Each row below holds a small network's activations on one input, seen along a few directions.
Each table varies a few parts of the input and shows all the possible inputs, shuffled.
A made-up example of a description, with smaller parts first: one of 8 places around a ring, together with either a single point or one of 11 places along a line or (one of 3 separate values, together with one of 4 places along a line).
Shared parts are said once, and a part with two or three values counts as separate values.

Other details of the inputs shift rows strongly along two fixed directions, in all tables alike. That doesn't count.

Table:
row 1: [ 12  33   4  -9  10  24  22  37  16 -32 -51 -16]
row 2: [ -16  -48  -31  -15  -32 -102  -71  -49  -29   64  114    8]
row 3: [-23   1  -8 -37 -24 -56 -37   5 -21 -18  31  31]
row 4: [ -3  72  13 -64  -7 -48  16  53 -10 -39 -56  -3]
row 5: [-18  36  15 -70  10 -31 -23  61 -13 -65 -29  49]
row 6: [ -11  -28   -7  -20  -69 -100  -24  -59  -37   91   89  -49]
row 7: [ 14 -75 -16 106  32  82 -13 -59  31  25  51  11]
row 8: [ 17 -70  -6  89  17  89  37 -70  16  59  27 -24]
row 9: [ -8 -36 -24  62  21  35 -11 -20  13  -9  25  23]
row 10: [-11  -8   7 -36 -53 -85 -13 -36 -44  64  51 -32]
row 11: [  2  17  -7 -53 -35 -57 -15   6 -18  16   7 -23]
row 12: [-12  53  12 -55 -16 -57   7  33 -29 -11 -34 -12]
row 13: [ 31 -76  -7  87  12  91  30 -66  23  54  29 -31]
row 14: [ 18  37  10  -7  30  67  39  55  20 -54 -83  -5]
row 15: [ 12 -70 -27 114  36  76 -17 -58  34  25  50   8]
row 16: [ -19  -23  -14  -23  -57 -100  -29  -66  -38   95   88  -41]
row 17: [ 25  -9  14  38  24  87  43   5  30 -18 -42 -14]
row 18: [-24  47  -1 -57  -1 -36 -22  59 -13 -74 -31  45]
row 19: [  7  39  32  -1  33  60  55  42   4 -50 -89   6]
row 20: [  0  46  25  -4  38  63  53  43  12 -47 -83   3]
row 21: [  4 -51 -16  83  44  65  -8 -21  34  -7   9  27]
row 22: [  -7  -25  -15  -16  -56 -109  -27  -66  -43   95   85  -38]
row 23: [ 15 -79 -12 102  30  84 -12 -64  30  23  50  16]
row 24: [ -1  57  13 -86 -12 -26  10  52 -11 -37 -57   0]
row 25: [-13  53   5 -61   3 -34 -36  57  -4 -69 -31  40]
row 26: [ -8 -35   3 -27 -72 -96 -21 -67 -38  89  87 -40]
row 27: [ 30 -61 -16 109  22  71  33 -62  30  57  31 -38]
row 28: [-10  18  11  10  46  58   2  59  25 -81 -67  44]
row 29: [  0  57  30 -77 -20 -34  17  51 -11 -42 -56  -2]
row 30: [ 18   2   4  55  32  74  45  11  29 -14 -45 -21]
row 31: [-11 -34 -11 -35 -66 -90 -29 -65 -41  93  88 -36]
row 32: [ -8  63  10 -52   6 -46 -28  60   2 -61 -28  53]
row 33: [-13  13  11 -34 -25 -58 -41   8 -12  -3  36  32]
row 34: [  5  12   4 -61 -39 -51 -10   4 -21  16   8 -21]
row 35: [  3 -84 -17 105  25  82   2 -62  21  18  50  21]
row 36: [ 23 -68 -21  92  19  87  29 -61  25  59  29 -36]
row 37: [ 19 -70 -31 113  41  73 -17 -61  36  25  52  14]
row 38: [-11  21  -2 -54 -33 -55  -6   2 -28  22   8 -17]
row 39: [  7 -76 -37 117  36  70  -3 -59  27  20  52  19]
row 40: [ -6  23   5   7  58  59   7  66  18 -77 -57  43]
row 41: [ -4 -11  16  28  42  73   5  28  27 -62 -47  46]
row 42: [ -8  16  17   6  44  60   5  56  25 -81 -67  47]
row 43: [-14  15   5 -30 -24 -60 -44  12 -12  -3  36  29]
row 44: [-21 -53 -17 -21 -40 -91 -66 -47 -33  63 112   5]
row 45: [-19 -25  -9 -27 -60 -96 -27 -65 -41  95  90 -41]
row 46: [  3  63  -2 -80  -3 -37   6  51  -5 -38 -57   3]
row 47: [ 21 -61 -25 101  29  78  31 -67  22  61  29 -26]
row 48: [-21  45   0 -60  17 -39 -29  68 -10 -63 -30  41]
row 49: [  4  46  22   7  36  57  52  50   5 -48 -88  -3]
row 50: [ 23  -2   3  46  28  83  40  13  31 -16 -40 -23]
row 51: [-25  -3  -6 -34 -18 -64 -51  10 -12 -11  23  25]
row 52: [ 21  -3  16  47  27  80  49   9  26 -14 -44 -19]
row 53: [ 31  -3  -9  43  38  79  37   7  30 -14 -44 -11]
row 54: [  8  66   6 -71  -9 -41   4  57  -1 -44 -53  -5]
row 55: [ -3  21   7 -46 -40 -62  -5   8 -19  17   9 -28]
row 56: [-12  66   6 -73  -6 -35  10  52 -16 -35 -57   1]
row 57: [-10  27   4 -40 -34 -69  -2   4 -22  19   7 -27]
row 58: [  3  17   8 -55 -42 -54  -9   6 -15  14  11 -26]
row 59: [-12  52  28 -62  -5 -33 -23  55  -4 -62 -29  55]
row 60: [ 10  10   1  51  48  73  48  -1  23  -8 -45  -7]
row 61: [ -16  -35  -15   -2  -52 -100  -70  -54  -22   69  115    8]
row 62: [ -1  53  17 -89 -14 -25  11  47 -11 -39 -58   5]
row 63: [ 18 -16 -13  51  32  78  35  -9  26   6 -28 -19]
row 64: [-15  20  17 -57 -32 -55   1 -10 -28  22   7 -11]
row 65: [ 11  20  22  28  30  70  55  26  19 -30 -63 -12]
Description of these inputs: one of 5 places along a line, together with either one of 5 separate values or one of 8 places around a ring.
Changing only the place on the line of 5 turns row 55 into row 29. The same change can be made to row 38. Which row results? -> row 8
Changing only the place on the line of 5 turns row 64 into row 45. The same change can be made to row 41. Which row results? -> row 28
A walk changes only the place on the line of 5. It starts at row 54 and steps to row 1. List the rest of the walk in order. -> row 50, row 58, row 17
List by row number the other rows that have the place on the line of 5 in common with row 31. -> row 3, row 7, row 10, row 20, row 24, row 33, row 34, row 42, row 44, row 52, row 58, row 65
Change only the choice among 5 separate values in row 5. List by row number the other rows that result. -> row 23, row 35, row 41, row 59
List by row number the other rows that have the place on the line of 5 in common with row 30. -> row 1, row 9, row 11, row 12, row 15, row 16, row 48, row 51, row 56, row 57, row 61, row 63

Table:
row 66: [ 14  22 -26  24  61  54  16  28  28 -35 -55  14]
row 67: [-18  -9  -6   1 -22 -36  -8 -36 -24  26  42   9]
row 68: [-15  66  -8 -46  11 -58 -11  40 -16 -21 -18  20]
row 69: [ 24  -5  -3  31  18  79  20   7  34 -37 -31   7]
row 70: [   1 -103  -12   61    4   44  -14  -80    2   65   72   -2]
row 71: [ -5 -18   1  -5 -52 -72 -31 -50 -16  43  66  -2]
row 72: [-16 -14 -24 -19 -12 -47 -25   3 -17   4  16 -11]
row 73: [ 18 -54  11  33   7  71  -2 -21  23   7  21   8]
row 74: [-12 -16 -23 -44 -39 -69 -33 -35 -26  26  42   1]
row 75: [ 15 -28 -15  43   9  45   1   7  25 -10   4 -16]
row 76: [   3   64   15  -61   26   28   47   68    0  -63 -111   -4]
row 77: [  0  28  21  20  33  64  64  21   1 -16 -64 -11]
row 78: [-35  19  -4 -37 -27 -86 -25  15 -36   5  28  -2]
row 79: [ 16 -48  10  67 -14  22  24 -68   4  76  41 -45]
row 80: [ 27  -3   7   7  -1  51  35   1  16   8 -26 -36]
row 81: [-10  36  15  -7   3 -19  -2  51   5 -47 -37   7]
row 82: [-17  -1  29   6  26  45  16  16  -5 -27 -21  38]
row 83: [ -2  57   0 -52 -19 -94 -34  25 -10  -5   6   9]
row 84: [  4 -41  30  52  12  53   5 -24  17   8  15  19]
row 85: [ 11  47 -18 -74 -25 -78 -40  31  -5  -7  10  -1]
Describe the family of inputs behind these rows. -> one of 4 separate values, together with either a single point or one of 4 places along a line
Changing only the choice among 4 separate values turns row 85 into row 83. The same change can be made to row 73. Which row results? -> row 84
Change only the place on the line of 4 in row 74. List by row number the other rows that result. -> row 66, row 70, row 72
List by row number the other rows that have the choice among 4 separate values in common with row 82. -> row 67, row 68, row 77, row 78
